Each row below is a small network's average activation on inputs in which a field has the value named, seen along a few directions.
Related values have similar rows: they may be neighbours, one step apart, or belong to one group.
In the rows, zero is written as 500.
Strong random noise was added to every row along 6 fixed directions; ignore it. To show where, here is one row again and again, with new noise each time:
[588 599 574 713 462 461 525 369 342 675 560 611 462 422 537 665 489 573
 512]
[635 576 390 432 549 432 472 457 565 320 398 552 516 473 580 515 635 432
 467]
[682 443 547 388 455 652 431 561 547 549 446 520 453 414 660 533 438 600
 466]
[451 637 428 577 578 521 567 185 446 543 658 661 340 347 525 397 630 468
 536]
[504 532 543 476 573 534 512 295 584 422 536 441 403 436 482 304 571 447
 626]
[434 596 329 453 620 362 374 539 498 375 440 655 582 629 560 633 628 373
 336]
[677 468 552 372 516 583 472 437 644 360 413 398 451 421 555 343 533 500
 597]
[403 482 489 345 715 488 210 521 564 297 434 568 609 699 405 351 553 378
 422]


Field TUREB:
tavof: [439 450 352 274 524 631 478 525 574 510 545 623 392 461 607 357 543 432
 466]
zibo: [461 568 293 559 441 329 696 411 519 277 432 513 577 446 375 450 657 423
 554]
mas: [123 483 366 497 672 541 444 527 486 513 667 481 458 603 430 385 415 417
 416]
lil: [554 489 469 485 589 463 335 589 499 476 464 607 598 591 492 589 469 462
 400]
fiz: [599 520 550 526 381 466 656 542 492 524 442 525 572 463 461 615 506 554
 465]
mok: [636 452 663 568 474 395 480 587 486 308 421 255 597 592 355 375 515 433
 681]
tife: [656 533 541 620 321 390 661 534 414 452 457 440 551 404 512 628 611 561
 619]
puf: [623 549 501 561 452 530 694 311 512 504 473 389 377 290 456 366 478 603
 611]
favik: [546 406 667 427 446 734 545 384 500 683 547 501 394 368 382 256 339 654
 572]
zopi: [604 396 332 383 328 575 630 756 587 466 486 437 513 396 661 605 512 596
 390]
TUREB is arranged as a ring.
Name the neighbours of fiz, in listed order.
> zibo, favik
Name the neighbours of mok, in listed order.
> tavof, tife
What is the length, in steps, of the shortest route from zopi to mas?
> 5

Field VIDAP:
piti: [788 274 478 149 447 868 309 722 754 455 310 394 394 383 683 368 240 746
 426]
giv: [481 299 663 562 594 504 315 657 586 565 403 306 568 583 484 524 323 666
 590]
gema: [300 353 646 499 593 635 107 731 338 622 646 801 705 770 493 643 347 555
 195]
muko: [319 722 110 426 617 439 621 322 553 598 607 670 249 476 653 648 579 375
 263]
vusa: [704 535 529 446 509 760 383 232 288 515 477 894 515 216 259 120 548 803
 390]
kisok: [470 471 425 340 401 662 623 531 546 516 443 525 401 445 471 333 435 547
 387]
vumib: [644 653 374 526 406 403 511 760 393 574 293 612 543 577 754 920 383 428
 408]
kanib: [737 586 219 289 236 529 948 490 752 196 389 293 310 112 741 472 792 574
 534]
sev: [741 398 544 427 564 715 354 302 406 504 641 680 421 227 582 259 574 599
 633]
vudof: [639 609 534 680 399 452 515 600 337 545 510 538 634 424 659 704 570 557
 463]
ledi: [161 410 501 389 434 601 699 514 608 796 739 507 342 492 678 598 475 416
 449]
nofu: [725 292 642 349 472 523 419 613 632 195 391 339 708 569 298 229 485 410
 628]
mos: [599 655 308 440 700 411 424 357 435 389 559 757 429 478 491 471 734 334
 507]
VIDAP is arranged as a line.
Going along VIDAP from giv by way of its neighbour piti, in what order are gema, muko, kisok, kanib met?
> muko, gema, kanib, kisok
What is the length, in steps, of the shortest route from vusa to sev?
> 6

Field GEFEL:
vif: [489 429 504 253 504 585 392 763 532 450 409 635 641 626 486 556 461 458
 343]
nuda: [614 442 538 466 484 593 482 488 574 421 456 399 453 429 531 406 467 589
 535]
teza: [439 504 489 524 522 513 459 489 468 575 484 533 442 535 508 555 431 511
 489]
pamif: [451 503 409 466 407 390 698 515 681 542 385 303 440 515 585 597 460 433
 571]
zute: [497 584 391 560 513 433 659 340 509 389 584 457 403 381 485 379 655 422
 592]
suzut: [782 565 181 365 280 479 714 681 534 445 353 676 509 272 858 828 647 587
 294]
foge: [618 396 765 536 469 553 361 606 473 585 528 341 529 578 482 464 407 537
 602]
kofit: [569 327 553 397 377 649 487 676 613 465 424 361 569 479 532 405 375 637
 447]
sikam: [472 524 491 484 496 500 638 338 587 496 621 413 379 372 586 406 635 463
 651]
doma: [633 522 524 537 474 616 452 587 377 732 490 619 430 423 675 769 326 630
 391]
GEFEL is arranged as a tree with 3 forks.
Name the neighbours of sikam, in listed order.
> zute, foge
Name the neighbours of teza, in listed order.
> nuda, pamif, doma
